Each row below holds a small network's activations on one input, seen along a few directions.
Each table varies a few parts of the input and shows all the possible inputs, shuffled.
A made-up example of a description, with smaller parts first: one of 3 separate values, together with either a single point or one of 9 places around a ring or (one of 4 places along a line, together with one of 5 places around a ring).
Shared parts are said once, and a part with two or three values counts as separate values.

Other details of the inputs vary at random and push rows far along three fixed directions, the same in every table; ignore that.
To show where, the next rows are all for the same input, with only those details redrawn:
[  8  20  14 -23 -10 -18   4  24  15  12 -16 -29   3]
[ 14  12  18 -23 -10 -25   0  13  16  13 -18 -29   6]
[  5  18  36  -4  -4 -13 -18   4  14  25 -17 -23   8]
[-16  26  11  20   8  36 -14  12 -23  -8  -1  12 -11]
[ 17 -29  10 -16  -1 -14   0 -28  -5  -7 -13  -6   4]
[ 11 -36  -1  -6   8   7   1 -34 -25 -23  -7  14  -7]
[ 11  16  16 -21  -9 -20   1  18  16  13 -18 -28   1]
[-11  28  22  12   4  20 -14  19  -7   6  -6  -4  -5]

Rows:
row 1: [-16  15  18  23  20  23  -8 -20   1  11  13   5   1]
row 2: [  9 -25  19  16 -10 -30 -15 -10  27  16  -4  25   7]
row 3: [  0 -37 -19   2  16   6  10 -42 -12 -12   7  10  -4]
row 4: [  1  -6   7  -2   2  -3  -7  -6   5  12 -15 -12   6]
row 5: [ 17  -4   3 -14   2 -21   3  -2  16  13 -10 -25   5]
row 6: [ -4  20 -13   3  -7  14   3  15 -13  -6   5  -9  -4]
row 7: [-17   6   4  42  -8  15 -23  12   2   0   7  44  -1]
row 8: [  4 -17 -24 -19   5 -19  27 -12   7  -3   3 -17   3]
row 9: [  0  18 -13  -5   7  11   9  29 -13  -7  -4  -7  -6]
row 10: [  1 -52 -17   2  -2 -12  -7 -24   2 -18  15  41   9]
row 11: [-19  24  15  39 -23   8 -22  28  11  12  10  28  -1]
row 12: [  8 -44  -2  -1  14   0  -7 -40 -23 -15 -11  15  -3]
row 13: [ -2   1  -1   3   6  22  -4  -2 -25 -21  -3  10  -8]
row 14: [ -8  13 -17  10  17  33  15   0 -24 -21  20  14 -11]
row 15: [-25  21   2  29  26  31  -4  -4 -10   7  14  11  -5]
row 16: [ 12   5 -48 -35   3 -13  47  25  -2 -22   7 -18  -9]
row 17: [-13   8 -18   4 -19  -3  -1  37   6 -13  27  19   0]
row 18: [  1 -42 -17   1   3  -6  -3 -13   0 -19  19  46   4]
row 19: [ 20 -28   4 -18   1 -14   7 -26  -6  -7  -9  -6   5]
row 20: [  3 -35  17   1   2 -12 -22 -45  -1  11 -22  -1   7]
row 21: [ -1 -14  39  22  18  -2 -29 -52  13  38  -7   2  13]
row 22: [ -9  14  19  13  -6  -5 -19  24  22  11  20  22   9]
row 23: [  2  -1   9  -1   3  -7  -7 -20  19  25  -9 -13   8]
row 24: [-12  24  11   1  -5 -11   0   2  23  27   5 -29   6]
row 25: [ -4   7 -10 -15 -17   0   7  17  -6  -8 -12 -16  -3]
row 26: [ 18  -1 -26 -30 -10 -25  26  23  10  -4  -7 -33   4]
row 27: [ 12  -5 -34 -37 -18 -13  30  18  -9 -18  -6 -21  -4]
row 28: [-11   4 -18   7   0  25   8  -3 -17  -9  11   4  -9]
row 29: [  6  12 -34 -13   7  21  32  18 -21 -31  14   5 -15]
row 30: [  0  24 -15   2   7  26  11  24 -17 -18   9   0 -14]
row 31: [ -2  18  12  -7 -10 -21  -1  -6  27  30  -1 -33  11]
row 32: [-10  26  23  37 -11   8 -17  31  11   9  10  31   0]
Question: Describe the family of inputs behind these rows.
Answer: one of 4 places along a line, together with either one of 2 separate values or one of 6 places along a line
Question: Changing only the place on the line of 4 turns row 21 into row 23. The same change can be made to row 18. Which row results?
Answer: row 10
Question: Change only the choice among 2 separate values in row 7. List by row number the other rows that result.
Answer: row 10
Question: Change only the place on the line of 4 in row 9. List by row number the other rows that result.
Answer: row 4, row 19, row 27
Question: Change only the choice among 2 separate values in row 2. List by row number the other rows that result.
Answer: row 18
